These are the activations of a small network on made-up records, seen along a few directions, one row for each record.
Here are examples, each followed by its value of one field, N.
Records without N are marked absent.
The largest differences between rows may come from other fields.
In the rows, zero is written as 500.
Random noise pushes rows far along 2 fixed directions. That doesn't count. These rows show it; they differ only by the noise:
[694 457 462 559 396 407 551 479 654 387 378 573 426 546 487 317 470 526
 654]
[356 494 469 419 389 596 481 427 502 527 565 551 483 580 484 589 474 458
 428]
[596 530 352 543 317 662 549 394 588 456 323 501 481 557 473 272 585 357
 609]
[629 410 562 511 462 268 521 530 645 389 509 625 402 551 499 477 370 644
 593]

[352 555 495 409 447 830 466 431 381 611 455 338 549 459 469 555 615 292
 401] -> n2
[687 701 235 710 376 531 616 491 698 434 295 447 428 383 604 152 640 281
 634] -> n7
[459 524 617 456 591 316 493 543 574 398 585 554 447 524 479 586 387 568
 482] -> n6
[579 366 628 501 625 174 494 608 545 450 623 636 469 558 494 584 334 754
 517] -> absent
[733 496 575 558 503 440 532 562 542 388 321 501 566 498 498 412 583 513
 718] -> n1
[422 405 572 425 471 619 469 420 406 505 416 449 461 561 475 531 654 409
 482] -> n6
[758 449 459 593 398 373 541 508 583 459 271 489 420 473 438 264 533 500
 709] -> n7
[412 630 457 515 490 673 496 473 480 506 456 496 503 529 540 499 593 321
 419] -> n3
[965 271 644 617 518 244 580 510 635 217 122 503 414 517 387 126 614 558
 893] -> n6
[536 470 585 493 480 596 478 503 434 508 397 484 513 516 529 504 634 463
 540] -> n1
[641 503 502 416 393 799 507 298 421 474 231 400 603 502 357 259 752 326
 633] -> n4
[472 489 661 447 546 449 476 560 448 471 547 526 580 515 511 689 517 570
 541] -> n1
[588 591 558 504 616 218 517 599 682 373 610 566 418 474 521 616 312 664
 590] -> n5
[617 524 584 468 477 509 460 474 527 470 422 475 525 456 483 383 556 491
 527] -> n4
[132 783 319 429 434 602 518 581 435 707 832 514 515 508 560 797 438 405
 176] -> n7
[541 710 341 534 453 651 534 455 600 443 420 448 512 476 481 420 548 351
 605] -> n5
[560 435 583 539 504 505 483 471 499 467 401 523 388 519 554 464 603 494
 528] -> n3
[548 455 615 524 502 533 460 520 482 515 428 518 439 508 564 504 597 512
 483] -> n3
[642 474 636 465 503 375 410 483 561 417 485 459 499 515 480 415 484 563
 534] -> n4
[837 350 693 584 606 140 546 592 657 304 382 523 347 404 477 384 393 674
 730] -> n2
[623 427 675 480 572 392 489 576 518 446 466 461 454 434 493 532 442 588
 571] -> n2
[501 690 311 558 475 461 582 608 657 560 668 574 484 516 633 559 343 503
 381] -> absent
[608 388 587 543 570 242 509 586 523 473 566 561 415 461 539 548 352 678
 555] -> absent
[206 750 343 398 446 849 463 396 447 584 598 422 571 512 475 687 556 277
 375] -> n5

Here are new rows. What is N for each?
[368 387 739 375 631 361 448 533 443 487 660 502 420 463 488 789 367 634
 424] -> n2
[319 484 533 439 470 687 442 424 401 588 503 474 428 547 551 620 639 385
 357] -> n3
[239 576 643 381 614 450 470 552 428 516 698 543 521 566 565 834 420 559
 351] -> n1
[338 435 630 432 531 547 433 468 411 549 563 529 405 546 563 691 561 511
 372] -> n3
[542 404 611 409 570 388 446 549 522 429 507 480 530 522 398 606 526 579
 577] -> n5
[402 468 429 428 387 838 461 387 377 503 291 347 634 569 336 373 825 223
 524] -> n6
[414 437 620 396 479 537 450 504 463 480 562 615 562 631 415 605 496 583
 447] -> absent
[560 433 476 527 512 486 488 493 474 513 442 507 518 538 482 408 509 509
 547] -> absent
